These are the activations of a small neural network, seen along a few directions. Each row is one input.
In each table, some parts of the input vary, and every possible input appears once, in random order.
A made-up example of a description, with smaller parts first: one of 3 separate values, together with either a single point or one of 11 places around a ring or (one of 4 places along a line, together with one of 8 places around a ring).
Shared parts are said once, and a part with two or three values counts as separate values.

Other details of the inputs shift rows strongly along two fixed directions, in all tables alike. That doesn't count.
These rows show it; all are for the same input, with only those details redrawn:
[ 17.9 -21.7  12.4  -4.2   1.5  10.4 -55.9  43.4 -15.6 -24.9 -49.3]
[ 18.0 -21.7  12.3  -4.3   1.3  10.4 -55.9  43.4 -15.6 -24.9 -49.3]
[ -3.5  14.7  14.3 -24.2  21.4  28.2 -57.4  14.0 -14.6 -32.3 -61.3]
[-24.0  40.4  -6.2 -31.0  33.1  21.8 -12.0 -45.9   3.5 -15.3 -18.2]
[  6.4 -16.3 -20.2   3.4   1.9 -15.8  14.9 -19.3  11.2   8.0  27.5]
[  6.4 -16.3 -20.5   3.6   1.7 -15.9  15.0 -19.1  11.2   7.9  27.7]
[ 12.5 -15.1   6.9  -6.0   4.9   8.2 -43.5  27.7 -10.6 -20.3 -37.4]
[ -2.2   2.1 -11.1  -8.9  12.2   0.4  -4.4 -18.9   4.8  -4.8   1.2]

Table:
x1: [-8.2 19.3  0.1  2.9 -6.6 -1.7 22.1 -8.5 10.8  6.9 21.2]
x2: [ 10.3  -8.5 -28.8   6.7   8.1  -5.6  13.3  -9.0  18.7   8.9  33.5]
x3: [-10.4   6.3 -27.4  -2.4  16.6  -5.9   2.1 -14.7  21.1  16.6  10.2]
x4: [  3.4   9.0  11.3   1.2  -5.3  -2.4  21.6   6.5 -10.4   4.0  27.0]
x5: [  5.8 -25.9  18.5   8.3 -13.9   4.0 -45.2  55.2  -6.8 -10.9 -44.3]
x6: [-17.5  49.1  14.1 -20.2  16.5  20.6  13.5 -18.4 -10.1  -6.6   8.9]
x7: [  2.0   9.8  20.6 -19.9  17.3  35.1 -72.9  29.3 -16.4 -36.0 -71.0]
x8: [-16.0  25.5  -9.9 -21.8  25.0  11.9  -4.9 -39.0   5.4  -9.2  -6.2]
x9: [ 16.7 -12.2  26.6   2.1  -5.9  15.0 -52.5  45.8 -29.1 -23.1 -40.1]
x10: [ 21.9 -66.6 -31.1  32.8 -26.0 -56.6  24.2  14.8  19.5  38.2  45.9]
x11: [  4.3  -8.3   2.1  15.6 -22.1 -17.8  24.0   8.0   7.3  11.5  27.1]
x12: [  3.9  -4.6  -0.8   3.6  -1.6  -9.0   9.5  -9.4 -10.6   2.4  19.6]
x13: [ -7.7  22.9  -2.5  -5.2  12.2  10.6   5.6 -25.5  -3.5  -0.6  17.2]
x14: [  1.4   7.4  25.3  -1.7  -8.2   8.7 -27.0  41.4 -13.9 -17.6 -37.1]
x15: [ 14.1 -27.7 -25.1  11.9  -3.9 -22.2  20.9 -10.9  14.5  13.6  39.3]
x16: [-33.6  58.0  16.0 -24.6  13.9  21.2   2.7 -34.7   0.6 -11.7 -17.5]
x17: [  2.0 -13.1   7.5  14.0 -25.9 -24.1  25.1   1.8   3.0  10.8  23.6]
x18: [  7.0  -3.4 -11.9   8.9  -0.5  -9.7  20.9 -10.4  -1.6   9.7  37.9]
x19: [ -9.6  -4.2 -10.4   3.4  -4.5  -8.8   8.8  -0.7  13.8  10.5   8.4]
x20: [  2.8 -11.6   5.8  14.5 -24.7 -22.0  24.7   3.8   4.4  11.1  24.7]
x21: [-11.2  31.1  14.1 -12.0   6.0   6.6  21.4 -15.6 -11.0  -0.9  18.6]
x22: [ 12.3 -18.9  31.9   7.5 -24.0  -5.6 -31.5  58.1 -21.2 -17.2 -40.5]
x23: [ 14.2 -12.8  36.9   5.6 -18.0   2.0 -19.0  44.8 -28.0 -12.2 -13.9]
x24: [ 41.4 -46.4   7.4  27.9 -19.5  -6.4 -30.0  75.3 -18.9  -6.3  -2.8]
x25: [  4.5 -11.2  26.5  -2.2  -7.1  26.6 -34.4  34.8 -15.3 -24.0 -77.0]
x26: [-26.3  33.0 -19.0 -19.9  30.9  10.5 -11.1 -29.8  15.8   5.1 -13.8]
x27: [-15.0  36.6  14.3 -15.3  -1.0  20.5  29.5 -38.0  -4.4  -9.2 -22.6]
x28: [ -5.6  15.1 -18.9 -10.6  20.2   7.9   1.1 -25.8  11.9  -2.6   9.5]
x29: [-34.7  30.3  -0.2 -20.7  13.3   7.5   1.6 -33.9   7.7  -1.6 -15.5]
x30: [-41.5  46.6   1.9 -28.9  23.0  19.3  -5.6 -38.7   7.1  -7.0 -26.2]
x31: [-14.7  37.4  11.9 -17.6   1.2  18.3  31.7 -36.2  -6.3 -10.0 -24.1]
x32: [  0.5  -1.6  14.8   5.1 -15.2 -15.3  33.3 -10.6  -9.6  10.6  38.6]
x33: [-17.7  19.2 -21.8  -8.2  21.4   4.9  -6.7 -23.2  21.2  12.1   0.8]
x34: [-11.8   6.1 -19.0  -6.6  15.2  -5.1  -9.1 -11.4  14.6  10.2  -5.3]
x35: [-23.9  45.9   8.9 -14.4   8.0  15.2   9.1 -23.7   5.5  -5.0  -3.0]
x36: [-10.4  -5.8  -8.4   2.6  -5.8 -10.7   9.1  -2.9  12.3  10.3   7.1]
x37: [ -2.8  -4.6  11.8 -11.7  12.2  10.8 -66.6  39.1 -10.7 -16.8 -70.2]
x38: [-11.5  13.5   4.8  -0.9  -8.8 -11.9  26.0 -14.4   3.0   5.1  15.2]
x39: [-20.3  14.5 -17.2 -10.3  17.6  -1.5  -6.4 -29.3  16.8  11.5  -3.1]
x40: [-11.5  30.5  16.5 -10.0   3.5   8.9  18.9 -17.8  -9.2  -0.1  19.9]
x41: [ -2.0 -19.7 -11.4  14.1 -15.1 -16.2  13.3   3.9  17.5  17.4  21.3]
x42: [ -4.2  17.6 -19.9  -7.2  20.2  14.1  -1.9 -24.0  16.9  -1.2  13.3]
x43: [ -6.2  -4.1  -7.9   1.7  -6.0  -0.2  35.9 -25.8   8.2   7.8  -5.6]
x44: [-23.3  20.7  -8.1  -6.6   7.8   7.7   5.3 -20.9  17.5   6.7   2.9]
x45: [ 47.5 -73.8 -28.0  39.6 -28.5 -34.8  50.0   9.5  11.4  21.0  44.2]
x46: [ 45.3 -58.8   7.3  22.9 -19.1   4.0 -21.4  51.2 -12.6 -13.8 -35.8]
x47: [ 7.2  1.2 -7.5  6.2  3.3 -0.9  8.4 -1.1 -4.6  3.3 24.5]
x48: [ 18.6 -35.2   1.8  11.4  -6.8   1.5 -20.4  28.9  -4.9  -2.1 -47.9]
x49: [ 34.3 -42.2   1.6  16.5  -9.0   3.1 -46.2  61.2  -4.2 -13.0 -21.4]
x50: [ -9.8  33.7  12.8  -8.9   5.8  12.9  18.1 -13.6  -6.2   0.3  22.2]
x51: [ -8.0  -1.2 -13.9   4.9  -1.9  -4.7   8.4   3.6  16.6  11.2  10.9]
x52: [ 14.9 -10.9  35.2   6.1 -16.6   4.2 -19.4  46.7 -26.6 -11.9 -12.8]
x53: [-12.1  29.6  15.5 -12.6   4.5   4.5  21.7 -17.5 -12.4  -1.3  17.5]
x54: [-16.2  37.0   0.2 -17.2  21.3  16.0   1.2 -32.2  -8.8  -7.8   2.8]
x55: [ 30.2 -39.7 -17.5  34.2 -21.2 -24.5  25.7  18.7   4.5  21.6  60.9]
x56: [ 30.0 -51.8 -28.3  27.0 -16.6 -33.2  22.1  11.7  15.6  19.2  49.6]
x57: [ 20.8 -16.4  13.1  10.3 -23.3  -7.1  49.4  -0.7 -18.0   5.8  19.7]
x58: [ 15.4 -52.4 -27.0  27.6 -19.8 -43.4  15.1   8.3  21.0  33.6  37.7]
x59: [ -0.8  16.9  32.8  -7.5  -1.5  22.6 -46.1  52.1 -18.8 -28.0 -59.4]
x60: [  7.8 -14.3   8.9  11.1 -20.3 -26.5  42.2  -2.0  -9.5  15.2  48.2]
x61: [-15.9  12.2  -7.6  -1.4   4.1   7.4  -0.4  -5.1  16.4   6.3   0.8]
x62: [  3.5  -5.1   1.7   5.7  -3.8  -6.5   7.1 -11.6  -8.7   3.1  20.8]
x63: [ 34.4 -46.3  10.3  33.3 -38.9 -25.2  61.6  11.7 -11.3  17.9  44.6]
x64: [ -3.9 -22.6  -7.8  13.3 -17.2 -20.1  14.0  -0.2  14.7  16.7  18.9]
x65: [ 49.8 -62.9  18.4  34.7 -31.9  -4.5  -9.5  60.2 -27.4  -8.2 -19.6]
x66: [ 20.5 -19.5  39.1   5.8 -20.5   1.2 -29.2  62.9 -34.2 -17.1 -26.2]
x67: [ -5.6  29.6   3.6 -14.9  16.3  25.1  21.5 -42.0 -15.7 -11.5 -14.4]
x68: [ -4.7  16.5 -20.3 -10.0  21.6  10.0   0.9 -23.9  13.4  -2.2  10.7]
x69: [-24.5  36.4  -9.6 -27.3  30.6  23.2   3.4 -50.2   4.7  -4.4 -43.9]
x70: [ 25.8 -34.4   3.4  29.4 -31.1 -28.4  39.8  24.6  -2.5  22.1  62.8]
x71: [-16.2  25.1  -7.8 -19.7  22.2  13.9  -7.4 -41.1   7.4  -8.4  -4.7]
x72: [ -9.0  20.4  -1.6  -8.7  12.1   4.1   8.6 -27.4  -8.4  -1.9  13.5]
x73: [ 11.0  -1.4  13.7  -9.8  12.5  29.5 -66.5  39.6 -11.5 -30.0 -56.9]
x74: [ 5.3 -2.1 -1.7  7.0 -1.5 -2.6  6.4 -7.5 -5.8  3.7 23.3]
x75: [ -6.6  13.0 -14.5  -9.2  16.7   8.1  -0.9 -30.2  12.4  -1.8   9.6]
x76: [-30.9  36.2  -6.9 -17.7  18.5  15.4   0.6 -25.6  13.5  -0.1 -10.5]
x77: [-20.3   5.1   1.3  -5.0  -2.3  -2.6   0.6 -15.7   9.4   4.5  -5.6]
x78: [  5.7  -6.0  -8.6  16.7 -18.3 -20.8  37.1   6.3  12.6  16.8  41.0]
x79: [-35.8  44.5 -12.6 -30.0  36.3  15.7 -17.7 -40.5  11.0  -1.4 -28.0]
x80: [ -6.9  24.5  -4.4  -4.5  13.3  12.5   5.2 -23.3  -2.0  -0.5  18.5]
x81: [-18.6  17.7 -20.3  -9.0  20.3   2.9  -6.7 -25.3  19.8  11.8  -0.6]
x82: [ -7.2 -13.2 -15.5   2.5   1.5 -18.7  -4.2 -12.9  13.9  16.3   3.5]
x83: [ 27.3 -41.1  22.7  24.1 -34.3 -18.1 -19.2  74.4 -14.8  -6.2 -17.5]
x84: [ -4.5  -8.5 -20.0   3.7   5.2 -12.1  -5.0  -7.1  18.2  17.0   7.0]
Question: What is each input in this table made of?
Answer: one of 2 separate values, together with one of 6 places around a ring, together with either a single point or one of 6 places along a line
Question: The inputs of x40 and x21 match in every part but the choice among 2 separate values. If x70 is changed in the same way as x40 into x21, which row does it become?
Answer: x4
Question: The inputs of x28 and x73 match in every part but the choice among 2 separate values. If x57 is changed in the same way as x28 into x73, which row does it become?
Answer: x63
Question: The inputs of x38 and x20 match in every part but the choice among 2 separate values. If x59 is changed in the same way as x38 into x20, which row does it become?
Answer: x35
Question: A walk changes only the place on the ring of 6. It starts at x24 and steps to x6. List the rest of the walk in order.
Answer: x78, x51, x3, x2
Question: Which other rows agree with x48 in the choice among 2 separate values and the place on the ring of 6? List them by row number.
Answer: x33, x39, x58, x81, x82, x84
Question: Change only the place on the line of 6 in x42. List by row number the other rows that result.
Answer: x7, x49, x71, x73, x75
Question: Change only the choice among 2 separate values in x13. List by row number the other rows that result.
Answer: x18
Question: Which other rows agree with x76 in the choice among 2 separate values and the place on the ring of 6? List them by row number.
Answer: x19, x29, x30, x36, x43, x51
Question: Change only the choice among 2 separate values in x48. List by row number the other rows that result.
Answer: x69
Question: A walk changes only the place on the ring of 6. It starts at x56 and steps to x54. List the rest of the walk in order.
Answer: x53, x83, x36, x79

Table:
x85: [  8.9 -28.7   7.7  13.1 -22.0 -10.6   0.4  24.1  -2.3   0.1 -23.3]
x86: [ 20.0 -24.4   7.5  13.2 -17.1  -2.9   6.0  31.6  -8.7  -3.7 -21.4]
x87: [ 26.2 -28.9   7.6   6.7  -2.3 -10.0 -24.9  30.9 -25.2  -8.2  17.8]
x88: [ 13.9 -19.8 -19.2  26.3 -23.9 -34.9  84.9 -21.2  12.3  41.4  80.6]
x89: [ 12.6 -28.8   8.1  13.3 -21.3  -8.6   0.4  28.5  -4.7  -1.6 -24.1]
x90: [-30.7  58.3 -11.5 -25.9  24.5  20.2  51.9 -73.5   9.8   1.9   5.1]
x91: [ 14.5 -33.9 -10.2  14.4  -4.6  -9.7 -24.3  26.2   2.7   8.7 -13.1]
x92: [-18.5  37.9  20.3 -17.9   9.5  22.6   1.4  -9.6 -12.7  -6.7 -26.6]
x93: [ 30.8 -34.3   0.0   7.5   3.6  -5.1 -26.5  16.5 -25.6  -6.9  -6.2]
x94: [  9.2 -34.0  -9.8  12.4  -7.5 -12.0 -27.5  21.1   5.7  10.0 -14.7]
x95: [  7.1 -33.1 -46.5  25.2  -6.3 -39.9  55.0 -36.2  29.9  45.0  73.4]
x96: [ -7.5  22.8  -2.4 -21.0  20.3  22.5 -11.0 -15.8   3.1 -18.8 -35.4]
x97: [-20.7  14.9   0.5 -19.6  11.9  11.2 -22.1 -23.2  11.5 -13.6 -40.0]
x98: [ 26.7 -26.6  -1.7  18.3  -3.1  15.1 -24.7  25.6  -6.4  -8.2  -5.6]
x99: [-25.0  34.4  13.4 -17.5   9.4   7.6 -23.3  -2.4  -0.3 -10.3 -13.3]
x100: [ -7.9  23.1  -9.3 -14.8  29.5  22.6 -19.0 -12.5  -1.8  -5.3 -26.8]
x101: [ 14.9 -13.1 -27.3  23.5 -16.3 -40.1  67.4 -13.7  19.5  33.6  96.1]
x102: [-22.5  32.9   0.5 -19.5  22.1  16.7 -27.6  -6.4   3.0  -7.8 -11.9]
x103: [ -1.5 -30.0 -25.4  23.2 -27.2 -41.5  70.7 -36.8  26.0  35.7  55.8]
x104: [-33.2  52.2 -27.6 -24.1  43.5  16.9  23.2 -75.1  17.1  10.8  12.1]
x105: [  5.4 -21.4  20.5  13.3 -22.4  -9.4  -3.8  33.6 -10.6   5.2 -12.9]
x106: [-46.3  54.5   1.3 -21.9  14.9   6.1  39.1 -71.8  10.9  13.7  13.8]
x107: [-30.0  29.8  21.6 -15.6   2.3  11.7  -7.4 -15.4  -5.6  -1.7 -29.8]
x108: [ 10.9 -19.7  18.9  12.8 -20.8  -6.2   1.1  36.1 -12.6   4.6  -9.8]
x109: [ 12.8 -34.8  -9.4  13.8  -6.3 -10.6 -27.3  25.7   3.5   8.4 -15.1]
x110: [ 23.2 -24.2  30.4   7.6 -14.8  -6.3  -3.4  24.9 -38.4  -9.0  -3.9]
x111: [-17.9  35.1  -0.2 -19.8  25.0  20.4 -23.9  -3.8   0.2  -9.5  -9.9]
x112: [ 29.1 -29.9   2.5  15.5 -14.7  11.5 -12.1  20.9   0.5 -18.0  -7.0]
x113: [-13.9  34.7   0.2 -18.8  25.8  21.8 -23.7   0.6  -2.1 -10.9 -10.5]
x114: [  4.1 -29.8  10.9  11.8 -23.7 -11.6  -8.1  24.5  -1.1  -0.7 -30.6]
x115: [-14.5  18.3  -0.8 -19.0  16.7  16.0 -15.7 -19.8   7.5 -16.0 -37.0]
x116: [  4.1 -21.4   1.1   8.2  -8.4 -10.0 -33.5  37.7   2.8   2.0  -2.1]
x117: [ 17.3 -26.6   7.1  12.9 -19.1  -5.2   5.4  30.2  -6.6  -2.5 -20.9]
x118: [ 21.2  -8.4  19.1  15.0 -16.0   9.6 -18.9  40.4 -11.1 -16.2  13.2]
x119: [ -7.1  35.3  24.0 -25.4  20.1  14.3 -22.2 -12.1 -29.6 -26.3  -3.9]
x120: [  2.2 -22.4   1.5   8.4  -9.9 -11.8 -35.4  36.4   4.5   3.1  -2.9]
x121: [ 12.0 -38.6  -3.3  10.4 -15.4 -14.5 -15.7  22.1   9.4  -2.8 -19.6]
x122: [-22.0  39.4  12.0 -19.4  13.0  12.1 -18.2  -3.5  -2.3 -11.5 -10.6]
x123: [-12.7  23.7  -7.7 -16.4  27.8  21.0 -24.3 -16.5   0.7  -4.9 -30.9]
x124: [  2.8 -16.7  12.0  10.6 -19.1 -18.4 -24.4  38.6  -0.4   0.3   0.8]
x125: [ -7.4  30.5   6.9  -9.1  18.1  33.5 -24.0  -4.8  -3.6 -19.2   3.3]
x126: [  6.7 -14.1  11.8  10.6 -15.5 -14.7 -20.5  40.5  -3.4  -1.3   2.9]
x127: [  7.7 -22.2  -0.5  10.2  -8.0 -10.5 -29.4  39.0   2.0   2.9   2.4]
x128: [ 21.2 -17.7  24.9  19.6 -24.7  11.6   3.9  31.2 -16.2  -6.4   4.0]
x129: [-17.1  43.0  11.6 -19.9  16.1  16.3 -15.0  -1.5  -5.1 -13.1  -9.4]
x130: [ 12.8 -17.1 -28.0  24.6 -19.3 -43.5  67.3 -13.7  21.2  35.5  97.8]
x131: [ 17.7 -32.5  -4.8   8.5 -10.2  -7.9 -10.0  23.5   5.5  -5.6 -17.3]
x132: [ 11.2 -18.2  -1.0   8.9  -4.0  -6.1 -25.7  39.8  -0.7   0.8   3.5]
x133: [ 12.6 -12.5  10.6  10.3 -13.7 -11.4 -16.7  44.1  -6.1  -2.7   5.1]
x134: [-17.8  19.1  -1.3 -21.0  15.3  15.1 -16.5 -24.0   9.7 -14.6 -37.0]
x135: [-22.4  32.8  21.9 -15.3   6.7  17.6  -3.4  -9.1 -10.8  -5.6 -29.1]
x136: [ 12.2 -34.0 -41.6  21.2 -13.5 -38.6  70.0 -36.9  33.2  31.3  70.5]
x137: [-34.8  63.3   0.2 -24.0  22.3  17.2  47.7 -66.4   3.9   9.0  16.9]
x138: [ -6.5  26.2  -3.5 -22.7  22.3  25.0  -7.5 -17.9   2.6 -18.9 -33.3]
x139: [  7.7 -30.1 -29.0  25.9 -25.6 -39.9  81.3 -33.4  23.6  36.3  64.6]
x140: [-11.6  34.8  -0.8 -18.4  26.7  22.6 -20.1   1.6  -2.7 -10.6  -7.4]
x141: [-17.4  37.0 -13.9 -33.6  28.8  10.1  29.1 -88.5  -0.1  -7.7  18.8]
x142: [ 24.9 -26.1 -10.2  13.0   4.3   1.1 -18.7  34.0  -5.7   2.4 -13.4]
x143: [ 26.9 -31.2  16.7   5.8 -16.1  -7.5   1.3  14.4 -29.2 -11.4 -11.5]
x144: [-24.6  51.5  -6.3 -15.2  12.5  29.6  48.4 -78.7   9.8  -4.6  19.1]
Question: The inputs of x110 and x87 match in every part but one. If x107 is changed in the same way as x110 into x87, which row does it become?
Answer: x120
Question: What is each input in this table made of?
Answer: one of 6 places around a ring, together with either one of 2 separate values or one of 8 places along a line
Question: A walk changes only the place on the line of 8. It starts at x140 and steps to x113. List the rest of the walk in order.
Answer: x111, x132, x102, x127, x116, x120
Question: Change only the choice among 2 separate values in x128. List by row number the other rows that result.
Answer: x110
Question: Which other rows agree with x144 in the place on the ring of 6? List them by row number.
Answer: x85, x86, x89, x90, x103, x114, x117, x139, x143
Question: A walk changes only the place on the line of 8. It starts at x97 and steps to x121. List the rest of the walk in order.
Answer: x134, x115, x131, x136, x96, x138
